A small network was shown many inputs. Here are its activations along a few directions, one row for each input.
Each table varies a few parts of the input and shows all the possible inputs, shuffled.
A made-up example of a description, with smaller parts first: one of 8 places around a ring, together with either a single point or one of 11 places along a line or (one of 3 separate values, together with one of 6 places along a line).
Shared parts are said once, and a part with two or three values counts as separate values.

Other details of the inputs shift rows strongly along two fixed directions, in all tables alike. That doesn't count.

Rows:
row 1: [ 13   5  24 -32  -2  21  27  18  35  17   8]
row 2: [-28  24  29  33 -16 -19   4 -26  21 -12  34]
row 3: [ 13  14  -8  17 -40 -10  -3 -22  -9 -19   0]
row 4: [29 -4 32  8 22 17 22 17 12 32 -6]
row 5: [ 16  17  41   0   0 -11  -6   6  46  13  22]
row 6: [ -4  -6  -9 -27 -19   2  -6   4   4  -2  -3]
row 7: [ 19 -23  -5 -24  21  33  46  13 -17  26 -12]
row 8: [ -4 -21   1  10  11 -22   1   0  -7   2  -8]
row 9: [  9 -36 -29   8  25   0 -30   5 -34 -39 -24]
row 10: [ 21 -10 -44   3   6 -11 -25  10 -27   3 -33]
row 11: [-28  32  37  11 -20 -15  -9 -12  23  -9  35]
row 12: [  2  26 -15   7   3  10  -7   1 -10   6  -8]
row 13: [  0 -16  -9  -2 -12  -1  19 -19 -12  -5  -4]
row 14: [ -4  26 -20  -1   5  10 -10   6   5   6  -5]
row 15: [ 15  19 -13  25 -29 -36 -42 -17  16 -15  11]
row 16: [ -4 -27  -1 -23  28  -3  -2  30  -6  17 -21]
row 17: [ 7 19 27  3 25 37 32 13  5 30 -1]
row 18: [-12 -12  -1 -20 -19  -5   4   4   2  -9   3]
row 19: [-11   4  29   0  33  28  39   0   6  28   2]
row 20: [-5 37 26 -9  3  8 -1  2 30  9 19]
row 21: [-16 -20  -6 -13 -16  -3   8   2  -5  -5  -1]
row 22: [ 16  16 -14  12 -42  -9  -7 -13   4 -14   9]
row 23: [  2  -4   4  31 -13 -36 -14 -30   0 -13   4]
row 24: [-11  -3  -1  12  24  26  -7  -1 -13 -33   7]
row 25: [-10 -18  -7  -5 -10  -6  19  -5  -9  -7  -3]
row 26: [  6  -6  29  20 -20  12   3 -19  22 -45  39]
row 27: [-30 -11  -8 -17  29  17   9  19 -16  16 -16]
row 28: [-26   5 -52 -25   9  -4 -36   7 -39  -6 -34]
row 29: [-11 -22   1   4   3 -20 -14   5  -5   3  -5]
row 30: [ 13 -10 -45  20  -7 -37 -29 -18 -42 -17 -14]
row 31: [ 16  16  11  -2 -26   9   8  -2  36   4  23]
row 32: [  2  -8  -2 -13   3 -15 -26   8   5   6  -8]
row 33: [  1  -2  -2 -12  43  35  33  13 -23  32 -10]
Description of these inputs: one of 3 separate values, together with either a single point or one of 10 places around a ring.
Q: The inputs of row 21 and row 27 match in every part but the choice among 3 separate values. If row 1 is changed in the same way as row 21 into row 27, which row does it become?
A: row 20
Q: Which other rows agree with row 4 in the choice among 3 separate values? List them by row number.
A: row 5, row 8, row 9, row 10, row 15, row 16, row 23, row 29, row 30, row 32
Q: Change only the choice among 3 separate values in row 33. List by row number the other rows that result.
A: row 7, row 30
Q: Change only the choice among 3 separate values in row 22. List by row number the other rows that result.
A: row 10, row 12

Rows:
row 34: [-10  -4 -41 -12 -11 -18 -34   8 -22  -8 -36]
row 35: [ 13  22  23   8 -47 -16  -5 -16  35  -8  22]
row 36: [  4 -19 -47  21 -22 -26  -8 -24 -39 -29 -22]
row 37: [-11 -16  -7  25 -16 -19 -22 -12 -28 -28   3]
row 38: [ -4   8 -43   4 -18 -27 -47  -2 -23 -15 -29]
row 39: [ 10   0   4 -15 -20   4  13  10  22  12   9]
row 40: [-12  19  51  32  -4   5  28 -29  27   5  42]
row 41: [-18  25   2   0 -21 -17 -10  -2  18  -7  20]
row 42: [ -5  32 -32   8 -14 -11 -31 -12 -10  -9   2]
row 43: [-17 -17 -39  10  15  -6 -13  -8 -39 -39 -21]
row 44: [-13 -10 -15  33 -11 -27 -14 -20 -19 -17  -7]
row 45: [ 28 -14 -33 -30  23  26  12  36 -16  30 -36]
row 46: [  2 -19  -9  13 -13 -27 -19 -21 -28 -29   8]
row 47: [-17  12 -47 -19  -8  -7 -27  -5 -29 -11 -29]
row 48: [ 10  30  48  21 -12   0  -3   5  51  21  37]
row 49: [ 14 -29  50  -3  38  29  39   6  29  14  19]
row 50: [-11  -1  -5 -10  -8  -4  -8  15  12  12  -2]
row 51: [  9  -6   8  36 -32 -13  -3 -32  11 -44  24]
row 52: [-6 32 47 -3 -9  4 12  1 42 11 25]
row 53: [ 20  18   5   7 -33 -12 -10  -9  18  -3   7]
row 54: [  0 -21 -44 -37  11  -8 -10  19 -18  11 -28]
row 55: [-18   0 -13  18 -13  -8 -15 -24 -36 -31   9]
row 56: [  2  -1  11  33 -21 -38  -6 -38   5 -19  24]
row 57: [-14  -6 -18 -44  32  36  23  32  -5  33 -20]
row 58: [ 18 -45   1 -20  27  37  38  25 -29  14 -21]
row 59: [ 16  -1  48 -31  18  19  28  19  41  39   9]
row 60: [ 15  13 -26   3 -14 -29 -35  -8  -2  -6   1]
row 61: [ -2  23   4 -14   9  19   3   5   6  17  -3]
row 62: [ -4  -4  58  37  -2   6  13 -14  40 -12  39]
row 63: [ 18 -18 -21 -41  36  14   4  29 -14  30 -39]
row 64: [ 10  23  38 -12  30  30  27  30  34  39  15]
row 65: [-11  14  40  32 -18 -12   2 -22   6 -25  42]
row 66: [ -8 -23  -4 -11  50  26  38  20 -24  23 -27]
row 67: [  0  -1 -22 -34  38  23   7  35 -20  25 -41]
row 68: [ -8 -16  26  -5  42  46  37   6   4   8   5]
Q: Describe the family of inputs behind these rows.
A: one of 5 places along a line, together with either one of 3 separate values or one of 4 places along a line
Q: Change only the choice among 3 separate values in row 66. List by row number the other rows that result.
A: row 43, row 65

Rows:
row 69: [ -9 -17 -20 -27  20  27  29  16 -25  14 -21]
row 70: [ 10 -19  42   6   5   1   9   2  31   0  21]
row 71: [ -8  23 -22  30 -20 -36 -29 -23 -16 -16  -2]
row 72: [-12 -13  -9 -16  52  22   1  24 -22  10 -23]
row 73: [-16 -16 -15 -26  30  37  18  21 -22  -1 -21]
row 74: [ 12 -42 -13 -29  17  23  19  24 -15   0 -24]
row 75: [ 21  -4 -26  18 -11 -26 -31  -5 -14 -17 -14]
row 76: [ -8  20 -32   6 -15   2 -20 -15 -24 -28  -7]
row 77: [ 24  15  23  23 -46 -14  -7 -26  27 -23  33]
row 78: [ 7 27 34  9 -5 14 28 -9 26 18 25]
row 79: [-15 -19 -24   6 -19 -26 -13 -15 -19 -24  -7]
row 80: [  1 -26 -23   4 -18 -22 -22  -8 -14 -35  -5]
row 81: [-18  19 -28  15 -30 -11 -26 -24 -18 -44  10]
row 82: [ -2  -9  35   0 -13   7  30  -5  22   5  22]
row 83: [ 13 -13 -21  16  -7 -28 -36  -5 -16 -18 -10]
row 84: [  9  15 -29  19 -38 -29 -18 -29 -12 -20   0]
row 85: [  0  -6 -23 -53   9   4  -1  37   4  39 -33]
row 86: [-20 -28 -12 -24  30  19  23  18 -23  11 -23]
row 87: [34  6 27  5 -8 13 17  0 30  8 19]
row 88: [  9 -18 -19  11  -4 -31 -33  -7 -15 -25  -7]
row 89: [ 5 31 26  8  5 26 15 -3 22  6 22]
row 90: [14  8 34 17  2 -2 16  0 24 24 13]
row 91: [ 34 -22 -21 -16  27  21   8  24 -12  20 -29]
row 92: [-16 -23 -15 -27  22  24  28  17 -24  10 -23]
row 93: [-28   7 -13  16 -15 -14 -25 -19 -11 -41  10]
row 94: [  4 -29 -19 -27  14  23  29  17 -21  15 -24]
row 95: [ 1 35 45 27  7 10  3 -4 32  7 30]
row 96: [ 2 -6 41 10  9 -7 14 -2 23 15 20]
row 97: [-14   6 -23  18  -3 -27 -27 -12 -26  -9  -9]
row 98: [ 14   7  30   2 -15  12  28  -8  21  14  18]
row 99: [ 6 29 28 14 11 23  8 -2 23 12 21]
row 100: [-6 19 39 17 20 14  0  3 20 10 22]
row 101: [  0  -8 -20 -25  20  29  27  14 -26  20 -27]
row 102: [ 11   4 -34  15 -18 -23 -19 -16 -19  -6 -13]
row 103: [-14  12  26  21  -3 -22  -5 -17  11  -3  24]
row 104: [-18   7  41   8  18  14   7  -1  23  -2  24]
row 105: [ 19 -35 -19 -28  15  27  20  23 -15   5 -22]
row 106: [-21  34 -35 -22 -19 -18 -47   8   1 -10 -11]
row 107: [ 17  17  35 -24 -20  -4  -6  20  59  23  21]
row 108: [-19 -27  -9 -20  38  13  16  17 -22  16 -25]
row 109: [ -5 -12  41   7   3  -3  18  -5  25  10  20]
row 110: [-21  34 -27 -14 -38 -38 -40  -5   7  -4  -1]
row 111: [ 7 22 27 13  3 10 19 -6 21 23 18]
row 112: [ -2  -6 -22  18  -9 -32 -27 -11 -22  -8 -12]
Q: Describe the family of inputs behind these rows.
A: one of 4 places along a line, together with either a single point or one of 10 places around a ring
Q: The inputs of row 90 and row 71 match in every part but the place on the line of 4. If row 79 is changed in the same way as row 90 into row 71, which row does it become?
A: row 86
